These are the activations of a small neural network, seen along a few directions. Each row is one input.
In each table, some parts of the input vary, and every possible input appears once, in random order.
A made-up example of a description, with smaller parts first: one of 4 places along a line, together with either a single point or one of 9 places along a line or (one of 2 separate values, together with one of 5 places around a ring).
Shared parts are said once, and a part with two or three values counts as separate values.

Other details of the inputs shift rows strongly along two fixed directions, in all tables alike. That doesn't count.

Rows:
x1: -23   5   3   3  10   5  -7  14 -13  -9 -13  21   1
x2: -23   4 -11   7   2  15  -7   6  -9 -18 -16  16  -1
x3: -23  -6  -1  25 -15  -6  16  -8  -3 -14  20 -17  -9
x4:  38   1  -1 -20   8   6 -13  -2   7  13 -14  10   9
x5:  43 -11   8  -3 -12 -18  13 -17  14  17  25 -26   2
x6:  32  -6 -16 -16   3  15 -16   2   7  -3 -12  11   7
x7: -26   3 -14   9   4  17  -3   4  -5 -14 -15  17   4
x8:  27   2 -11 -20   6  14 -13  -3  14  -2 -13  10   0
x9: -26  12   3   0  10   7  -7   6 -13  -3 -18  14   1
x10: -21  -2  13  21 -14 -17  18  -3  -6   3  21 -26 -13
x11:  41  -6  -1 -21   8   7 -15   2   7   9 -11  11   9
x12: -27   7  -6  -3   4  13  -9   7  -4 -17 -13  16  -6
x13: -29  12   0   1  12   6  -2   5  -9   0 -18  14   8
x14:  34 -10  -1  -4 -13 -11   8 -10  19   2  33 -24 -10
x15: -26   8   4   0   6   6  -9   9 -14  -5 -16  18   1
x16:  31  -5 -18 -15   5  14 -15   5   6  -2  -9  14   7
x17: -22   0  13  22 -12 -19  23  -7  -3   0  25 -20  -4
x18: -28   8  -8  -1   6  14  -5   1  -1 -15 -17  15  -4
x19:  35   1  -5 -23  11   6 -11  -5   8  16 -16   5  13
x20: -25  -1   9  21 -12 -17  23  -3  -3   5  20 -25  -6
x21: -18  -3  15  21 -13 -23  15  -1  -7  -2  32 -20 -11
x22:  41 -12   4  -5 -11 -16  12 -13  15  22  20 -31   0
x23: -24   6   3   3   8   8   0   7 -11  -8 -20  19   4
x24: -27   7   0   0   6   7  -9  13 -13   0 -19  12  -1
x25: -21  -2  14  20 -10 -22  14  -2  -8   1  32 -23 -10
x26:  38  -1  -2 -24  10   5 -17  -1   7  16 -10   5  10
x27: -23   7   5   3   8   8  -4   9 -12  -9 -18  19   0
x28:  44 -13   8   0 -10 -16  16 -13  18  14  26 -24   4
x29:  38  -2  -7 -21   9   4 -16   6   7  19 -11   6   8
x30: -29  -1   2  20 -12  -8  20  -9   5 -12  24 -18 -13
Description of these inputs: one of 5 places along a line, together with either one of 2 separate values or one of 4 places along a line.
Changing only the place on the line of 5 turns x11 into x23. The same change can be made to x24. Which row results?
> x22
Which other rows does x13 become when the place on the line of 4 takes its other values? List them by row number.
> x17, x20, x28
Which other rows does x10 become when the place on the line of 4 takes its other values? List them by row number.
> x4, x9, x27
Which other rows does x7 become when the choice among 2 separate values takes its other values? List them by row number.
> x30

Rows:
x31: -49  13   4  10   5   5   4   5 -18  -4 -12   9   3
x32:  42  -4 -24 -13   9  19 -19  -1  17   5 -13  10   8
x33:  -1   0   8   6  -2 -11  15  -2   5   7  10 -12   5
x34: -25   2  13  19  -7 -12  19  -5  -3   3   4 -12  -4
x35:  27 -10 -14 -22   9  24 -17   0  12  -5 -20  16   8
x36:  10  -5  11  10 -15 -19  19 -18   4  15  21 -33  -4
x37: -40   9   7   9   3   3  -7  12 -24 -10 -14  11  -7
x38:  29  -8   6  -5   0 -14   6  -4   9  13  17 -13   2
x39:  25   4 -21 -20  15  29 -24   1   3 -15 -35  41  16
x40:   7 -11 -11   8 -20  -8  15  -5   9  -5  23 -22  -9
x41: -11   3   1   5 -10  -5  10 -10  12 -14  23 -15 -19
x42:  28  -7   6  -7  -6 -13  -5  -5   5  13  18 -13   1
x43:  40  -6   5 -12   1  -1  -5   4   5  13   1  -1  -1
x44: -33  11   1  -3  15  11 -17  20 -16  -7 -27  34   5
x45: -49   8   8  15   3  -8   6   6 -20  -9   3   0  -4
Describe the family of inputs behind these rows.
> either one of 5 separate values or (one of 2 separate values, together with one of 5 places along a line)
Which other rows does x45 become when the choice among 2 separate values takes its other values? List them by row number.
> x38

Rows:
x46: -3  0 -1 -1 -1  4 -4  6 -1 -7 -5  6 -5
x47:  39 -11   5  -9  -5 -12  -3  -3   5  13  18 -13   3
x48:  36  -9  -2  -9  -8  -2   3 -13  16   8  10 -18  -2
x49: -3  2 10 -3  5 -2 -6  6 -7 -1 -1  8  2
x50:  -8   2 -11  -3   2   9  -1  -4   6  -9  -3   2  -2
x51:  -6   2  -4   4   3   5   3   0   0   3 -10   3   7
x52: -7  3 -3 -1  3  4 -3  0 -1  3 -8  0  0
x53:  -1   0  -7   1  -1   7  -8   3  -2 -13   3  10  -4
x54:  -5  -1  -4   2  -1   7   5  -3   2  -4 -11   4   3
x55: -5  4  8 -4  6 -2 -2  6 -3  3 -4  7  0
x56: -34  -8  18  37 -22 -26  22  -2 -13 -11  45 -32 -19
x57:  -5   6   4   2   7  -1   5  -3  -2   5 -11   5   7
x58: -8  6  1 -4  3  0 -2  0 -4  7 -8  0  3
x59:  -7  -1 -11   2   1   9   4  -5   8  -9  -5   6   5
x60:  -6   5   0   2   4   0   4   0  -5   8 -10   2   9
x61:   0  -2   0   1  -2   4  -8   4  -6 -10  -3   8  -4
x62: -5  2  2 -4  4 -3 -4  9 -6  5 -4  5  1
x63: -4  0 -1  0  3  1 -5  9 -3  1 -3  5 -2
x64:  -4   2  -9  -1   0   6  -4   4   4 -11   0   7  -4
x65:  37  -3   6 -12  -2 -10   3 -13  15  19  10 -16   3
Describe the family of inputs behind these rows.
> one of 4 places along a line, together with one of 5 places along a line
